Here are a small network's activations along a few directions, averaged over the inputs that share one value of a field.
Related values have similar rows: they may be neighbours, one step apart, or belong to one group.
Random noise pushes rows far along 2 fixed directions. That doesn't count. These rows show it; they differ only by the noise:
103 115 252 -133 -7 -105 49 -198 -36 -285 18 -214
-90 159 203 -177 72 -52 155 -209 -146 -355 -105 -225
-275 -22 -16 -171 155 88 -9 45 -9 -364 -208 -13
-398 -169 -181 -161 211 191 -149 243 110 -364 -275 154


M, 15 values:
m5: -372 -158 -242 -221 286 372 -133 151 -41 -195 -265 104
m3: -718 45 -260 -71 434 376 156 372 -264 -303 -592 -111
m6: 189 -97 -434 234 86 357 -68 176 236 96 -134 201
m1: 421 -90 283 -37 -228 -174 -220 -20 441 -142 195 -46
m10: -331 172 -30 -12 58 -32 146 -130 -250 343 -51 155
m2: -203 68 -186 -34 98 -61 198 74 -144 368 -32 198
m9: 154 -168 179 -19 -68 -148 -86 136 158 -69 305 -51
m11: -143 53 -503 44 194 54 105 345 145 292 -91 278
m15: 342 73 345 -36 -326 -337 -46 -406 -268 381 355 -89
m14: -194 176 -403 192 86 447 162 95 -149 81 -164 193
m12: 311 -341 176 118 -305 -271 -411 215 354 62 312 165
m7: -401 -24 -44 -259 88 -141 245 -192 -560 -76 -240 116
m4: -276 -279 -12 125 -117 -143 -184 278 185 54 103 281
m13: 470 -101 -70 297 -135 108 -92 -49 418 190 235 -64
m8: 129 79 -2 203 -32 146 -71 -51 -42 28 -130 -304
The values of M form a ring.
A walk along M starts at m12 and steps to its neighbour m9. Put m5, m6, m15, m14, m13 in the order it reaches them.
Answer: m5, m13, m6, m14, m15
List every value one step from m2, in the order listed.
Answer: m10, m11

E, 15 values:
e10: 20 -76 -40 11 9 306 -296 64 275 -233 96 -140
e12: 299 198 190 -25 -70 42 178 -92 20 55 27 -224
e13: 94 -35 -205 177 99 124 -7 -102 155 216 9 -44
e4: -885 -118 -191 -142 394 174 174 171 -191 -349 -509 115
e5: 3 -46 -182 -75 33 -70 -63 278 41 140 -57 333
e15: -101 293 33 172 131 -66 495 -413 -323 128 -89 -315
e7: -75 110 -75 -218 213 278 183 56 -58 -221 -138 -64
e6: 75 152 343 -212 -271 -332 237 -204 -258 149 179 -24
e2: 345 21 -45 228 -123 198 -141 64 214 182 -37 -140
e11: 19 -22 -82 46 -214 -171 65 -46 11 291 122 187
e8: -441 -171 -114 -90 213 145 8 155 -59 -357 -222 55
e14: -236 2 -12 -62 171 136 -85 107 -16 -429 -177 26
e3: 427 -166 213 12 -212 -322 -350 58 192 196 321 209
e1: -376 -185 -41 -112 29 -60 -108 89 -108 -166 -176 116
e9: -78 96 -145 122 -24 -68 25 -52 -244 109 79 12
The values of E form a ring.
A walk along E starts at e13 and steps to its neighbour e2. Put e12, e5, e7, e11, e9 in the order it reaches them.
Answer: e12, e7, e5, e11, e9
List every value one step from e14, in the order listed.
Answer: e10, e8
List every value one step from e1, in the order listed.
Answer: e4, e3

N, 14 values:
n3: 571 -23 222 -116 -43 7 -26 -328 208 -416 98 -482
n12: 195 -429 -178 -76 26 357 -143 479 468 -204 103 -201
n5: -126 520 -49 272 156 -22 817 -706 -701 199 -27 -259
n1: 218 388 -93 126 -79 -74 260 -112 -10 523 128 215
n4: -488 454 74 -339 318 221 330 -333 -358 -564 -510 -186
n6: 234 387 514 -18 -21 -425 435 -620 -569 156 -32 -599
n13: 298 -281 50 19 -149 -282 -525 448 397 32 200 114
n14: -246 221 147 -283 227 247 294 78 -291 -164 -120 -279
n2: -146 -311 -229 157 -112 12 -354 154 212 239 -37 175
n8: 62 -524 8 39 -364 -213 -580 488 460 -15 435 501
n10: 327 -665 15 9 -208 -263 -927 567 765 95 426 674
n7: -261 425 -12 -149 257 132 417 -270 -480 189 -283 -21
n11: 230 -398 -448 451 -157 218 -550 513 595 473 -14 520
n9: 2 -109 91 135 -200 -99 -98 -135 -39 -190 199 27
A value of N combines one of 2 hidden first parts with one of 7 second parts; all combinations occur once.
Changing only the second part turns n14 into n8. n4 has the same second part as n14; what does that change turn n4 into?
Answer: n10
Changing only the second part turns n7 into n1. n11 has the same second part as n7; what does that change turn n11 into?
Answer: n5
Changing only the second part turns n13 into n6. n9 has the same second part as n13; what does that change turn n9 into?
Answer: n2
